Each row below holds a small network's activations on one input, seen along a few directions.
Each table varies a few parts of the input and shows all the possible inputs, shuffled.
Descriptions start from the smaller parts, as in this example, which fits no table here: one of 6 places along a line, together with either a single point or one of 11 places along a line or (one of 3 separate values, together with one of 5 places around a ring).
Shared parts are said once, and a part with two or three values counts as separate values.
In the rows, zero is written as 128.

Other details of the inputs vary at random and push rows far along three fixed directions, the same in every table; ignore that.

A family of inputs:
R1: [134 137 103 129 106 130 111 140 170 117 143]
R2: [106 119 105 138 113 111  86 117 194 148 176]
R3: [120  68 123 182 100  99 141 194 136 104 131]
R4: [153  46 135 157 103  99 171 247 138  62  94]
R5: [135 143 134 138 137 116 101 100 118 122 167]
R6: [122 146 105 127 148 124 114 137 117 121 136]
R7: [138 141 119 117 123 148 117  89 112 136 127]
R8: [140 117 144 120 136 135 160 174 115 133  73]
R9: [129 144 130 113 143 110 139 118  82 116 123]
R10: [134 129 105 117 120 132 113 166 164 133 115]
R11: [125 150  96 112 134 124 107 124 133 125 137]
R12: [131 145 130 136 139 140 159 113  71 116 112]
R13: [113 105 127 121 100 153 128 126 147 160  96]
R14: [116 110 130 126 108 148 137 108 106 155  96]
R15: [144 131 132 133 119 118 110 111 126 116 150]
R16: [147 107 131 139 100 150 171 176 118 111  70]
R17: [129 152 110 115 148 128 119 118 119 138 125]
R18: [132 129 113 101 122 166 128 135 160 138 104]
R19: [109 146 138 145 134 115 128  86  93 146 158]
R20: [137 120 163 128 133 129 136 119  92 117 115]
R21: [139 125 159 129 132 139 133 124 109 129 116]
R22: [129 142 115 102 133 153 131 109 131 133 125]
R23: [130 138 121 105 135 141 136 109 115 123 127]
R24: [144 124 136 117 112 148 121 123 138 138 110]
R25: [140 138 127 112 117 157 112 103 139 148 118]
R26: [140 140 148 129 136 120 155 114  89 116 118]
R27: [137 124 136  94 112 168 135 185 182 162  60]
R28: [137 138 111 129 122 117  61 114 207 137 185]
R29: [ 95 134 134 126 147 133 138 107 128 125 115]
R30: [118 159 112 120 155 117 109 118 112 126 151]
R31: [118 156 107 125 155 116 109 122 110 121 152]
R32: [112 127 122 147 129 102 134  90  95 134 157]
R33: [122 149 117 127 162 114 127  95  84 104 169]
R34: [131 143 135 107 150 130 123 109 143 133 144]
R35: [110 107 140 131 135 137 160 137 136 126  78]
R36: [138 108 138 100 109 157 118 182 219 140 105]
R37: [136 150 127 135 143 114 150  95  71 112 136]
R38: [126 144 135 113 150 141 137 117 116 128 134]
R39: [108 138 132 143 124 121 121 103 120 148 152]
R40: [105 136 129 146 135 110 138  84  72 131 156]
R41: [142 127 159 121 138 124 132  95  96 128 124]
R42: [156  70 109 183  94 109 148 240 169  80 104]
R43: [125 169 136 121 144 127 129  91 105 126 152]
R44: [108 132 108 129  99 112  78 119 206 152 179]
R45: [115 113 132 138 128 133 152  94  74 148 105]
R46: [129  66 137 163 104 135 168 170 100 137  66]
R47: [119 148 113 125 144  97  78 152 181 119 180]
R48: [133 139 116 145 142 119 115  93  81 113 157]
R49: [131 141 112 111 143 144 131 136 122 145  94]
R50: [135 151 124 120 131 145 129 108 136 140 124]
R51: [130 129 148  91 143 149 130 125 157 145 110]
R52: [143 130 145 125 124 119 120 101 108 118 139]
R53: [123 139 129 118 146 124 107 133 161 118 167]
R54: [129 132 146  95 141 142 132 147 145 150  87]
R55: [145 105 158 120 111 131 134 135 122 117 105]
R56: [121 125 141 144 119 126 137 114 125 158 127]
R57: [130 138 126 120 114 105  76 146 229 121 178]
R58: [136 148 126 129 119 115 128 119 123 109 148]
R59: [130 144 121 100 133 142 136 132 116 140  94]
R60: [133 145 124 122 147 115 130 133 115 130 127]
R61: [130 125 126 122 141 156 146 147 125 125 111]
R62: [112 100 135 150 119 132 155 134  89 132 106]
R63: [137 127 147 123 130 160 134 121 114 144 100]
R64: [138 119 144 143 119 121 137 171 143 104 127]
R65: [105 134 132 130 117 137 109 116 161 164 142]
R66: [147 116 113 151 128 118 123 122 108 112 138]
R67: [117 118 118 143  89 112  87 151 221 147 169]
R68: [125 128 151 116 155 127 157 119  75 105 121]
R69: [105 123 133 131 127 148 119 100 116 161 119]
R70: [126 106 102 175 142  29  93 188 128  47 211]
R71: [134 128 128 106 138 157 136 137 155 144 105]
R72: [137 114 136 133 111 175 166 181 135 132  59]
R73: [108 104 140 129 116 164 141 131 126 164  84]
R74: [139 111 116 126 127 146 128 167 177 129 117]
R75: [116 117 120 149 114 106 113 130 157 142 155]
R76: [132 122 145 112 129 165 150 192 148 151  61]
R77: [130 145 116 113 144 127 119 133 138 141 123]
R78: [126 136 138  89 131 135 123 140 145 143  99]
R79: [112 111 125 123 102 144 129 121 144 153 112]
R80: [129 142 139  98 107 135  99 135 202 135 136]
R81: [136 141 131 111 112 148 138 129 138 133 105]
R82: [149  86 121 208 131  61 189 186  12  28 139]
R83: [143 133 147 127 135 121 113 100 126 132 145]
R84: [113 134 129 128 109 128 118 106 144 157 140]
R85: [114 109 124 137 108 125 140 117 112 136 124]
R86: [145  89  83 194 126  25 114 185 121  20 231]
R87: [112 124 126 137 117 114 144  97  86 132 136]
R88: [134 158 135 119 139 125 131  96 118 131 144]
R89: [131 158 136 113 126 116 116  96 131 119 155]
R90: [140 133 116 136 128 128  93 109 155 135 158]
R91: [121 160 153 104 139 135 123 101 129 131 139]
R92: [130 141 105 122 153 125 129 100 108 116 149]
R93: [127 133 121 121 150 149 151 120  88 117 113]
R94: [140 113 133 147 126 142 137 140 101 120 111]
R95: [134 142 129 122 157 118 145  99  84 117 144]
R96: [140 141 137 126 133 128 103  99 140 140 149]
R97: [113 134 127 138 123 116 118  99 133 156 153]
R98: [114 117 134 136 127 132 155  95  82 149 111]
R99: [108 102 122 138 120 113 139 147 155 101 113]
Each input here is: one of 3 separate values, together with either a single point or one of 8 places along a line or (one of 4 places along a line, together with one of 6 places along a line).
The inputs of R17 and R31 match in every part but the choice among 3 separate values. If R41 is changed in the same way as R17 into R31, which row does it become? -> R20
The inputs of R77 and R59 match in every part but the choice among 3 separate values. If R57 is changed in the same way as R77 into R59, which row does it become? -> R80
A walk changes only the place on the line of 6. It starts at R55 and steps to R52. List the rest of the walk in order. -> R15, R24, R25, R7
Change only the choice among 3 separate values in R99. List by row number the other rows that result. -> R29, R35
Change only the place on the line of 6 in R70. List by row number the other rows that result. -> R6, R30, R31, R47, R76
A walk changes only the place on the line of 8. It starts at R69 and steps to R73. List the rest of the walk in order. -> R62, R3, R40, R65, R39, R19
Change only the place on the line of 4 in R11. List by row number the other rows that result. -> R1, R7, R18

A family of inputs:
R100: [131 105 123 167 125  74 118 142 114  89 176]
R101: [141 142 148 112 132 152 135 101 107 139 111]
R102: [129 148 126 112 135 153 136  98 103 151 108]
R103: [123 174 127  98 158 117  90  94 154 129 174]
R104: [138 130 124 141 125 103 101 129 150 111 171]
R105: [125  97 123 142 106 121 122 171 176 122 126]
R106: [116 103 113 165 124  78 126 141 118  92 170]
R107: [132 111 118 111 114 159 109 219 238 145  94]
R108: [121 124 126 129 127 140 141 124 109 145 103]
R109: [114 161 119 103 129 134  91  81 167 150 163]
R110: [120 103 126 157 128 116 160 145  77 118 108]
R111: [133 109 123 152 124 118 158 146  76 111 107]
R112: [135 122 147 132 126 129 147 127  97 125 111]
R113: [113 140 156 104 132 158 132  95 131 172 107]
R114: [137 122 131 131 125 132 152 126  98 118 110]
R115: [134 143 134 108 129 155 139  97 111 139 109]
R116: [129 150 102 129 134 116  96  97 131 121 173]
R117: [133 120 137 109 132 149 150 171 145 125  84]
The inputs of R103 and R117 match in every part but one. If R100 is changed in the same way as R103 into R117, which row does it become? -> R105
Describe the family of inputs behind these rows. -> one of 3 separate values, together with either a single point or one of 5 places along a line
Which other rows agree with R110 in the choice among 3 separate values? List them by row number. -> R102, R107, R108, R111, R116
Change only the place on the line of 5 in R113. List by row number the other rows that result. -> R100, R101, R104, R112
